A small network was shown many inputs. Here are its activations along a few directions, one row for each input.
Each table varies a few parts of the input and shows all the possible inputs, shuffled.
Descriptions start from the smaller parts, as in this example, which fits no table here: one of 3 separate values, together with either a single point or one of 9 places around a ring or (one of 4 places along a line, together with one of 5 places around a ring).
Shared parts are said once, and a part with two or three values counts as separate values.
In the rows, zero is written as 128.

Other details of the inputs shift rows strongly along two fixed directions, in all tables alike. That doesn't count.

A family of inputs:
x1: [133  90 128 142 150 128 127 120 140  85 100 228 178 163 125]
x2: [111 125 121 133 112 125 126 128 126 124 128 169 150 138 124]
x3: [ 85 132 145 107  96 130 162 100 138 142 145 109  71 105 143]
x4: [127 129  97 131 136 120 136 129 136 122 106 160 136 143 123]
x5: [169 159 119 138 152 124 104 159  83 139 128  71 146 125 116]
x6: [ 89 107 111 107 111 137 171  94 160 128 118 129  78 105 143]
x7: [141 150 118 134 129 123 101 151 127 138 143 123 169 135 111]
x8: [157 147 119 144 143 123  99 126 105 119 126 126 158 133 130]
x9: [165 152 126 141 140 135  96 155 102 134 149  84 153 126 130]
x10: [ 96 133 119 109  94 140 164 100 150 139 138  81  70  90 143]
x11: [118  92 105 132 138 119 134 119 164 105 105 231 168 162 127]
x12: [153 150 148 135 129 129 108 152 102 132 144  89 152 115 119]
x13: [ 92 114 126 117 103 136 161  83 173 135 131 137  75 119 151]
x14: [150 178 108 131 133 118  99 145 102 151 154  81 140 115 114]
x15: [153 133 126 143 152 129 113 147 111 133 122 105 140 142 127]
x16: [145 163 129 126 141 118 118 170 108 150 140  95 142 128  98]
x17: [125 105 133 145 134 126 118 104 124  93 105 224 170 167 137]
x18: [159 145 141 131 148 122 114 157 101 145 136  70 137 127 118]
x19: [ 97 116 161 111  96 145 164 103 125 128 139  81  71  95 153]
x20: [128 146 119 133 140 120 105 164  99 141 136 133 164 131 108]
x21: [167 167 151 137 141 122  93 155  87 143 151  82 156 118 113]
x22: [138 142 107 135 144 128 107 156 124 148 137 117 150 128 118]
x23: [162 144 126 142 153 132  94 162  95 149 141  73 152 119 121]
x24: [ 98 129 143 104  99 129 162  97 161 148 146  95  70 102 143]
x25: [108  93 147 111 121 139 163 102 155 120 117 123  93 113 152]
x26: [ 91 107 138 113  95 132 171  98 168 120 131 153  93 114 138]
x27: [154 129 112 137 150 128 110 139 104 120 119 125 158 129 127]
x28: [139 152 126 126 141 124 111 164 108 150 151  99 151 118  96]
x29: [140 102 128 145 142 122 115 103 148  89 105 226 177 172 139]
x30: [116  99 150 103 103 132 127 114 141 115 117 100  43 103 137]
x31: [125 137 128 129 125 118 126 123 140 122 136 171 146 140 118]
x32: [ 99 110 134  96  91 124 129 121 153 134 128  97  34  97 124]
x33: [116 104 140 132 133 129 144 118 120 112 104 160 127 148 133]
x34: [161 157 120 140 135 133  98 147  93 130 138  78 154 116 124]
x35: [144 147 119 130 143 115 116 160 123 146 130 118 151 142 108]
x36: [132  90 124 146 134 129 123 106 156  82  99 228 181 170 139]
x37: [114 118 109 139 120 131 128 117 157 122 126 161 138 138 135]
x38: [ 96 106 157 107 112 143 168 109 125 130 129  92  71  97 150]
x39: [110 113 162 107 116 139 177 109 136 133 127  80  64 105 136]
x40: [170 160 130 144 146 130  87 147  95 145 150  84 153 129 125]
x41: [122  97  94 150 146 121 128 119 162 105  91 238 167 183 125]
x42: [ 82 104 133 112 107 130 177 104 148 130 113 151  81 129 135]
Description of these inputs: one of 2 separate values, together with either a single point or (one of 4 places along a line, together with one of 5 places along a line).
The inputs of x34 and x10 match in every part but the choice among 2 separate values. If x21 is changed in the same way as x34 into x10, which row does it become?
Answer: x31
Which other rows does x17 become when the place on the line of 4 takes its other values? List them by row number.
Answer: x19, x33, x38
A walk changes only the place on the line of 5. It starts at x3 and steps to x31. List the rest of the walk in order.
Answer: x24, x13, x14
A walk changes only the place on the line of 4. It starts at x8 and steps to x34. List the rest of the walk in order.
Answer: x27, x5

A family of inputs:
x43: [103  82  80 127 134 134 184  96 166  96  53 210  98 150 130]
x44: [128 128 142 119 144 101 108 146  78 139 113 144 131 146 101]
x45: [115  76 124 161 120 144 116 110 126  82 100 235 168 144 160]
x46: [184 141 139 145 147 130  94  96 133 109 145 123 153 133 136]
x47: [103  76 144 111  86 118 140  93 163  90  88 226  84 167 133]
x48: [164 149 137 145 139 141 101 108 128 111 137 113 159 163 149]
x49: [120  70 156 109 122 134 154 105 201 100 115 185 109 123 132]
x50: [ 58 142 119 105  79  99 160 102 164 139 148 197  96 135 124]
x51: [173 146 149 135 150 118  78 201 118 142 144  80 186 143  97]
x52: [193 186 137 167 165 119 116 144  69 134 132  79 187 139 123]
x53: [102 112 168  88  93 119 140  97 155 116 132 118  22  93 126]
x54: [160 143 132 152 169 133 117 106 106 118  99 174 193 166 156]
x55: [172 141 117 153 129 128  54 167  78 102 142 125 218 141 118]
x56: [151 126  81 132 134 117  89 159 139 130 103 107 127 145 114]
x57: [ 88 174 114 115  83 146 139 117 121 151 186  94 142  86 136]
x58: [151 111  84 114 135 125 107 126 160 122 110 132  97 119 118]
x59: [122 113 127 131 117 146 161 114  91  92 117 141 143 114 136]
x60: [114 127 160  99  87 152 137 105 132 117 158  51  63  44 157]
x61: [173 147 134 147 178 120 117 196  91 129 127 131 216 157  80]
x62: [147 108 147 151 159 125 108 178 125 144 142 123 164 143 112]
x63: [109 164 161 103 118 118 157 145  79 146 138  47  55 103 101]
x64: [ 96 196  74 106 107 127 136 148 144 202 175  15  76  79 106]
x65: [137 107 138 156 142 151 138  80 143 110 122 175 132 163 172]
x66: [103  92 135 147 135 114 109 128 133  95  94 250 127 182 128]
x67: [136 117  84 134 146 131 114 154 125 149 125  93  93 128 129]
x68: [ 98  91 139 118 113 134 159  99 106 114 115 130 121  96 162]
x69: [140 139  80 128 173 124 104 164  98 151 109  92 138 131 106]
x70: [ 92 169 137 121  80 134 185  59 169 174 173  71  84  90 163]
x71: [ 91  97 173  87 127 143 194 125 147 162 128  66  70  93 142]
x72: [120 170 128 133 130 115 122 171 150 175 172 113 186 121  91]
The inputs of x49 and x58 match in every part but one. If x51 is changed in the same way as x49 into x58, which row does it become?
Answer: x56
What is each input in this table made of?
Answer: one of 5 separate values, together with either a single point or one of 5 places along a line
Which other rows does x65 become when the choice among 5 separate values takes its other values? List them by row number.
Answer: x45, x62, x66, x67
Which other rows does x57 become when the choice among 5 separate values takes its other values? List them by row number.
Answer: x50, x64, x70, x72

A family of inputs:
x73: [100 140 123 109 130 108 130 152 104 149 130 120 105 117 101]
x74: [143 123 151 146 145 123 113 109 110 107 117 210 186 169 142]
x75: [178 144 102 140 162 125  50 190  67 126 137  97 173 118  98]
x76: [100  84 134 114 101 146 149  65 176 108 124 162  96 100 166]
x77: [128 154 135 115 107 136 106 137 140 157 157  39  81 103 135]
x78: [148 169  96 151 160 116 111 151 124 158 147 145 191 144 109]
x79: [135 141 118 151 141 133 122 148 133 151 145 119 167 135 137]
x80: [101  69 121 124 124 138 158  72 139  85  80 191  67 140 165]
x81: [ 73  95 153 124  91 139 169  90 171 126 133 180 100 127 156]
x82: [ 82  93  86 110 116 122 147  93 159 113  92 199  80 134 131]
x83: [121 116 106 148 117 135 105 109 154 117 128 193 153 147 147]
x84: [173 149 130 159 172 125 107 135  97 134 127 129 196 155 142]
x85: [ 97 173 130 103  93 138 152 101 145 182 177  23  34  61 141]
x86: [105 144 174 104  93 129 141 140 134 170 171  27  65  95 129]
x87: [137 152 144 126 124 138 163 112  93 145 136  33 116 104 152]
x88: [162 151 147 143 151 120  76 165  92 130 156 143 213 127 111]
x89: [111  97 116 140 138 118 107 157 113 106 103 217 168 169 115]
x90: [201 169 136 162 185 118  78 171  81 146 142  78 194 159 107]
x91: [ 97 123 128 101 115 150 167 149 119 175 134  18  53  85 140]
x92: [ 75  92 170 108  83 138 205  47 142  95 107 160  77 121 174]
x93: [171 150 101 148 138 113  52 182 111 126 120 130 173 154 101]
x94: [101 119 104 142  96 141 135 100 151  96 123 174 131 134 151]
x95: [173 150 138 142 145 125  86 125 107 126 138  95 128 140 129]
x96: [108 124 129 122 126 104 129 115 160 124 125 204 144 162 108]
x97: [180 170 111 148 161 127  88 181  76 131 147  82 230 121 108]
x98: [154 133 142 125 125 129 122 120 118 119 118  82  72 119 138]
x99: [118  74 130 117 114 136 137  78 187  87 118 186 102 129 150]
x100: [115 131 104 116 120 118 123 101 175 125 122 173 110 143 128]
x101: [119 145 164 104  98 146 152  78 120 164 157   7  33  69 174]
x102: [ 93 171 156 105  99 125 158 121 128 184 181  50  69  78 123]
x103: [ 92  49 117 116 136 149 183  98 164  96  87 189 100 124 147]
x104: [102  93 128 122 120 140 161 105 185 130 115 152 111 147 147]
x105: [125 120  96 160 134 134 135 131 138 103 114 197 200 165 132]
x106: [104 155 150  89 103 110 150 142 131 164 140  62  60  96 105]
x107: [110  60 135 111 120 145 188  95 189 100  93 164  85 121 142]
x108: [115 111 102 115 133 114 159 120 171 131  93 172 121 148 116]
x109: [170 155 141 146 167 117  76 185  37 135 128 108 170 145  97]
x110: [114 128 155 109 101 128 135 152 134 143 130  94  90 119 117]
x111: [142 161 109 127 151 112 118 151 138 162 142 103 153 141 104]
x112: [141 126 115 144 124 130 116  87 110  88 102 175 163 152 153]
x113: [115 100  91 136 129 127 100 138 127 108 101 183 133 151 132]
x114: [113 113 158  98 119 138 142 151  95 144 146  61  76  79 119]
x115: [183 160 133 138 167 133  87 182 108 148 156  60 181 120 104]
x116: [ 72  83  95 106 127 128 192  95 167 130  90 181  79 133 134]
x117: [147 144 114 132 120 133  97 130 107 108 141 109 165 107 132]
x118: [150  93 115 130 129 128 106 125 154  85 104 185 134 137 123]
x119: [191 139 127 161 175 119 100 164  94 122 104 124 178 166 106]
x120: [132  97 124 141 147 135 138 111 154 115 120 179 178 132 145]
x121: [146 125 116 136 138 123 119 166 134 141 114 113 148 146 114]
x122: [148 112 156 144 145 124 116 112 130  97 110 212 163 182 126]
x123: [152 183  83 154 153 117 117 162 103 138 142 137 205 145  97]
x124: [ 82 155 164 109  71 148 173 125 118 158 171  24  59  71 138]
x125: [147 104 151 144 142 116 127 125 123  84  93 213 144 174 123]
x126: [118 148  82 144 118 119 126 107 140 105 128 190 152 141 121]
x127: [130 139 179 101 117 137 130 143 127 148 167  47  92  87 121]
x128: [ 84 178 148 103  84 130 180 120 118 162 173  40  60  71 119]
x129: [106 101 141 126 110 130 143 103 135  83 119 200 170 130 134]
x130: [174 183  92 133 146  96  56 183 101 150 132 100 163 138  80]
x131: [182 158 153 129 147 118  77 203  82 136 152  76 165 116  83]
x132: [ 97  65 131 129 139 142 193  80 141 105  79 163  73 136 160]
What is each input in this table made of?
Answer: one of 3 separate values, together with one of 4 places along a line, together with one of 5 places along a line
The inputs of x83 and x94 match in every part but the place on the line of 5. If x78 is changed in the same way as x83 into x94, which row does it become?
Answer: x123
The inputs of x96 and x73 match in every part but the place on the line of 5. If x86 is changed in the same way as x96 into x73, which row does it become?
Answer: x89
Which other rows does x83 become when the choice among 3 separate values takes its other values? List them by row number.
Answer: x79, x81
Which other rows does x130 become when the place on the line of 4 takes its other values? List them by row number.
Answer: x93, x98, x118
A walk changes only the place on the line of 5. It starts at x91 and steps to x121. List the rest of the walk in order.
Answer: x104, x79, x105
